These are the activations of a small neural network, seen along a few directions. Each row is one input.
In each table, some parts of the input vary, and every possible input appears once, in random order.
A made-up example of a description, with smaller parts first: one of 5 places around a ring, together with either a single point or one of 11 places along a line or (one of 3 separate values, together with one of 6 places along a line).
Shared parts are said once, and a part with two or three values counts as separate values.

Other details of the inputs vary at random and push rows far along three fixed directions, the same in every table; ignore that.

Table:
r1: [-41 -15  14   7 -13 -46  -4   7  11  76  23   9  38]
r2: [ -9 -11 -20  60 -18 -39 -60  34 -29 -21 -26  64   0]
r3: [ -6 -25  -1  55 -21  -2 -62  29 -14  13 -39  60  26]
r4: [-27   2   8 -14 -12 -63 -19  44  29  -6  64  18  -5]
r5: [-35  -8  29 -21 -23 -52 -12  44  21   1  50  13   6]
r6: [-32 -14  28 -12 -24 -30 -16  45  33  18  50  -3  28]
r7: [ 13 -37 -21  -9  -4  55 -14 -19 -39 -69   1  35  46]
r8: [ 30  66  -8 -31  11  27  48 -55   8  10 -13 -75  -3]
r9: [-42 -16  14   2 -14 -47  -6   4  12  75  21  13  35]
r10: [ -6 -69   7  42   2  16 -51  53  -6  -4  -7  53  15]
r11: [ -1  17  26  -5   9 -19  31  12  21  83 -40 -39 -46]
r12: [ 25   7   4 -66  33  41  79 -36   1   5   4 -63 -26]
r13: [  8 -16 -53  10  11  29 -23 -10 -38 -98  24  26  27]
r14: [ 17  59  14   6  -4 -55  19  23  18  30 -18 -34 -67]
r15: [ -4 -62 -34 -12  21  58  -7 -28 -39 -45  -3  36  42]
r16: [ 16  61  21   9   3 -32  11  21  30  47 -15 -38 -54]
r17: [ 14  20  41 -28   5  -2  16  46  51  30 -11 -37 -60]
r18: [ 55  28 -27   9  21  72   6 -44 -29 -27 -78 -13 -21]
r19: [-29 -25 -14 -53  11  16  36 -39  -3  -5  60 -27  60]
r20: [ 17  35  29 -14  15 -14  15  51  45  20   9 -39 -71]
r21: [-37 -11  27  -1 -26 -54 -13   3  12  60  11   6  35]
r22: [ 10   0  44 -27  13  -4  25  39  42  43 -14 -45 -61]
r23: [ 45 -19  22  32   6  44 -13  68  -1  -6 -63   8 -69]
r24: [ -6 -49   7  60 -21  -7 -45  24 -34  22 -41  52  26]
r25: [ 45 -14  14  39  21  49 -23  68  14  -3 -57   5 -66]
r26: [ 27  78 -16 -29  17  12  44 -53   2  -6  -3 -74 -19]
r27: [  8 -51 -29   3  17  60 -15 -23 -33 -55   8  23  51]
r28: [-17 -77  -2  44   8  20 -39  59 -13   6  -9  49  15]
r29: [-44 -16  14  12 -14 -46  -2  10  12  74  22   2  41]
r30: [-10 -45   0  56 -10  -3 -58  21 -19  24 -40  56  26]
r31: [-33 -17  35 -26 -26 -36 -14  41  32  18  39  12  20]
r32: [-16  15 -11 -62   1  -4  15 -38   6 -47  68  -6  41]
r33: [-15  11 -12 -38  -4  -7  19 -77  -7  14  36 -14  71]
r34: [ 46  -3 -29  14  34  72  32 -47 -49  -2 -81 -18 -21]
r35: [-33  -1  10 -19 -16 -67 -18  42  28 -11  56  18  -5]
r36: [ 11  32  28  -9  11 -13  14  55  42  14   7 -50 -67]
r37: [-27   7  30   2 -42 -55 -10  12   9  47  19  11  38]
r38: [ 37 -39  21  31  22  44 -13  60  -1   3 -69   2 -68]
r39: [-31  29  -2  20 -24 -81 -20  19  15  19  42   9  18]
r40: [-20 -18   0 -67   4   8  24 -48   5 -19  53 -14  54]
r41: [-35  19  20   2 -34 -70 -16  14   6  30  24  13  22]
r42: [  7  -8 -33  11 -10  37 -23 -49 -47 -40 -28  36  60]
r43: [-36 -31   6  97 -37   9 -40   8  14 -26  -5  72 -19]
r44: [-40 -21  22   2 -26 -53   7   8  -1  72  15  10  35]
r45: [-34  23  14   2 -27 -67 -25  10  16  32  30  17  22]
r46: [ 14  43  36  -2 -11 -22  18  19  28  58 -37 -40 -43]
r47: [-15  15 -21 -59  -4 -25  25 -34  -6 -61  70  -8  32]
r48: [  8 -20 -38   6  12  45 -23 -13 -36 -85  20  30  36]
r49: [ 34  47   4 -61  19  24  61 -27   6 -35  17 -61 -40]
r50: [-13 -45  -4  70 -14   0 -55  29 -22  24 -37  38  32]
r51: [ 36  83 -28 -28  24  -7  47 -55   5 -15   5 -59 -31]
r52: [ 18  65   7   7   5 -50   9  21  31  34 -11 -32 -70]
r53: [ 41  13   4  66   8  33 -27  41  -2  24 -83  -2 -50]
r54: [-45 -70   8  92 -24  28 -20  -1  10  16 -19  67  -6]
r55: [  8   7 -47  30   1  27 -27 -42 -49 -56  -7  30  51]
r56: [ 12 -20 -43  -1   5  22 -14 -14 -46 -98  17  41  22]
r57: [-12  31 -14 -34 -13  -6  16 -67  -5   1  41 -12  74]
r58: [ 41  17   5  60   2  10 -21  40 -23   6 -80   9 -68]
r59: [  6  64 -11  -1   2  19  69 -81  40 -38  22 -46 -62]
r60: [-40 -42  23 -20  -2 -29  -1  34  27  47  45  12  19]
r61: [ 30  83 -31 -24  18  -5  46 -52   1 -19   2 -71 -27]
r62: [-27 -14  30 -21 -21 -31 -17  39  37  21  50  14  21]
r63: [ 28  42   3 -44  16  21  59 -68  -2  22 -24 -69 -10]
r64: [ 40 -19  21  29  10  45 -17  68   4  -7 -69   5 -69]
r65: [-32  24   5   6 -32 -87 -16  15   5  18  30  15  13]
r66: [  9 -30 -28  16  -3  36 -12 -55 -57 -28 -28  30  61]
r67: [-30 -27  -7 -67   9  10  39 -45  -5  -8  51 -12  52]
r68: [-21   8  -9 -43  -7 -10  19 -77  -8  11  27 -15  69]
r69: [-25 -28  -4 -64   6   9  45 -45 -11  -7  53 -13  54]
r70: [-19  14 -10 -65  -2  -6  15 -38   2 -49  66  -7  39]
r71: [ 13  -6 -37  16  -4  42 -28 -49 -42 -37 -18  38  59]
r72: [-16  17 -23 -62  -1 -25  21 -35  -3 -62  70  -6  29]
r73: [ -44   -7    5   -6  -25   19   44 -101   28  -10   56   -6   42]
r74: [ 39  18   5  60   4  11 -23  40 -20   6 -82   9 -68]
r75: [  1  16  29  -3   7 -19  36  14  18  84 -40 -42 -46]
r76: [ 12 -10 -30  15 -14  36 -18 -48 -54 -40 -25  34  60]
r77: [ 15  30  29   6   8 -17  18  10  32  76 -26 -46 -40]
r78: [-36  21  16   1 -29 -68 -23  11  15  31  24  15  21]
r79: [ 30  20   7 -67  35  42  55 -41  23  -3   5 -65 -26]
r80: [ 45  -3   0  39  15  11 -14  72  -8 -35 -48  12 -94]
r81: [ 48 -25 -29  -3  56  94  28 -18 -24 -28 -45 -18 -32]
r82: [-22 -54  -7  53  -6  -1 -46  22 -28  34 -45  58  23]
r83: [ -5 -51   7  31 -12  15 -60  57  -1 -18 -11  62  11]
r84: [-32 -38  39 -21 -20 -37  -2  33  21  31  40   6  22]
r85: [-31  -3  23 -17 -15 -47 -20  42  31   5  59  17   6]
r86: [ 56  10 -21  -7  31  72  17 -10 -31 -72 -40 -14 -49]
r87: [  7   8 -57  18   0   6 -30 -47 -51 -69 -11  41  34]
r88: [ 58  20 -44   7  44  61  11  -4 -22 -84 -26 -18 -55]
r89: [ 16   3  40 -20  19   0  20  40  49  47  -6 -41 -60]
r90: [ 29  46  -6 -31  25  27  54 -64   5  24 -13 -75  -4]
r91: [ 21  12  -2 -70  43  46  67 -39  17   8   4 -61 -28]
r92: [ -6 -35 -15  39  -4 -17 -60  62  -8 -46   3  67 -13]
r93: [-36 -34  29 -10 -14 -30 -11  37  29  31  48  -8  28]
r94: [  3  -9  38 -27  18  -2  40  43  32  54 -14 -42 -62]
r95: [-27  23   7   9 -35 -88 -12  17   1  19  34  15  12]
r96: [-32  23  13   7 -26 -64 -24  13  17  34  34  17  23]
r97: [ 17  -3  49 -22   9  -6  33  43  35  44 -10 -45 -59]
r98: [  5 -24 -33  -8   6  40 -22 -18 -40 -87   9  39  29]
r99: [-16 -23 -20  50 -26  67  -2 -74  -5 -60   1  46  31]
r100: [-30   2 -23 -30   0  -1  31 -69 -17  24  35 -27  75]
r101: [ 45   2  -9  46  29  17 -24  73   5 -32 -42  12 -91]
r102: [-31  28  -1   6 -25 -84 -24  12  16  20  35  19  12]
r103: [ 42 -13  13  42  18  50 -23  70  12  -6 -56  -1 -64]
r104: [  4   3 -41  16  -4  22 -25 -47 -53 -58 -18  39  45]
r105: [ 45   1 -36  11  43  75  21 -50 -37   0 -79 -14 -21]
Description of these inputs: one of 5 places along a line, together with either a single point or (one of 2 separate values, together with one of 10 places along a line).
Q: Changing only the place on the line of 5 turns r38 into r94. The same change can be made to r27. Which row results?
A: r28
Q: Changing only the place on the line of 5 turns r74 into r14. The same change can be made to r36. Which row results?
A: r13
Q: Change only the place on the line of 10 in r74. List by row number the other rows that result.
A: r16, r26, r41, r45, r55, r58, r78, r96, r104
Q: Change only the place on the line of 5 in r24. List by row number the other rows that result.
A: r37, r44, r58, r95
Q: Change only the choice among 2 separate values in r75. List by row number the other rows that result.
A: r94
Q: Start at r36 and move only the place on the line of 10, one step at a time. The first step leads to r48. Which rows follow, in order?
A: r20, r85, r32, r70, r98, r5, r86, r49
Q: Change only the choice among 2 separate values in r4. List by row number the other rows that result.
A: r52

Table:
r106: [-18  24  55 -79 -11 -47  31   5  67  41  71 -43  16]
r107: [  8   1 -38 -84  34  35  47 -72 -29 -56  39 -15  50]
r108: [  -2   41  -43  -41   -6   23   49 -110  -27  -69   40   -8   39]
r109: [  5 -73  -7  88  -1  48 -36  29 -31 -10 -65  58 -16]
r110: [-61 -41 -21  43 -27 -22 -41 -31 -18   0  41  72  89]
r111: [ 18 -31 -11  84  -4  43 -76  35 -28   1 -82  55   4]
r112: [  42   42   17   -5   34  -17   19   62   25   30  -25  -68 -111]
r113: [  20   17   38   -4   22   15   37   41   54   38  -25  -49 -116]
r114: [ 75  54 -29   1  20  89  14 -46 -40 -65 -78 -22 -42]
r115: [ 43  25  54  -1   8  19  30  41  39  69 -52 -62 -77]
r116: [  7  -2 -41 -67  21  36  56 -94 -46 -31  19 -30  65]
r117: [-42 -46 -34  22 -19 -43 -47 -14 -35   9  23  65  98]
r118: [  9 -41 -21  91   9  37 -50  55 -22 -51 -40  60 -39]
r119: [ -75  -21   59   13  -63 -118  -64  107   62   53   81   34   39]
r120: [-28  51  23 -61 -16 -98  30  -8  29  41  52 -48   1]
Q: Changing only one part turns r107 into r116. The same change can be made to r113. Which row results?
A: r109
Q: What is each input in this table made of?
A: one of 3 separate values, together with one of 5 places around a ring
Q: Change only the choice among 3 separate values in r119. List by row number the other rows that result.
A: r112, r118
Q: Change only the place on the ring of 5 in r115. List by row number the other rows that result.
A: r106, r111, r114, r119
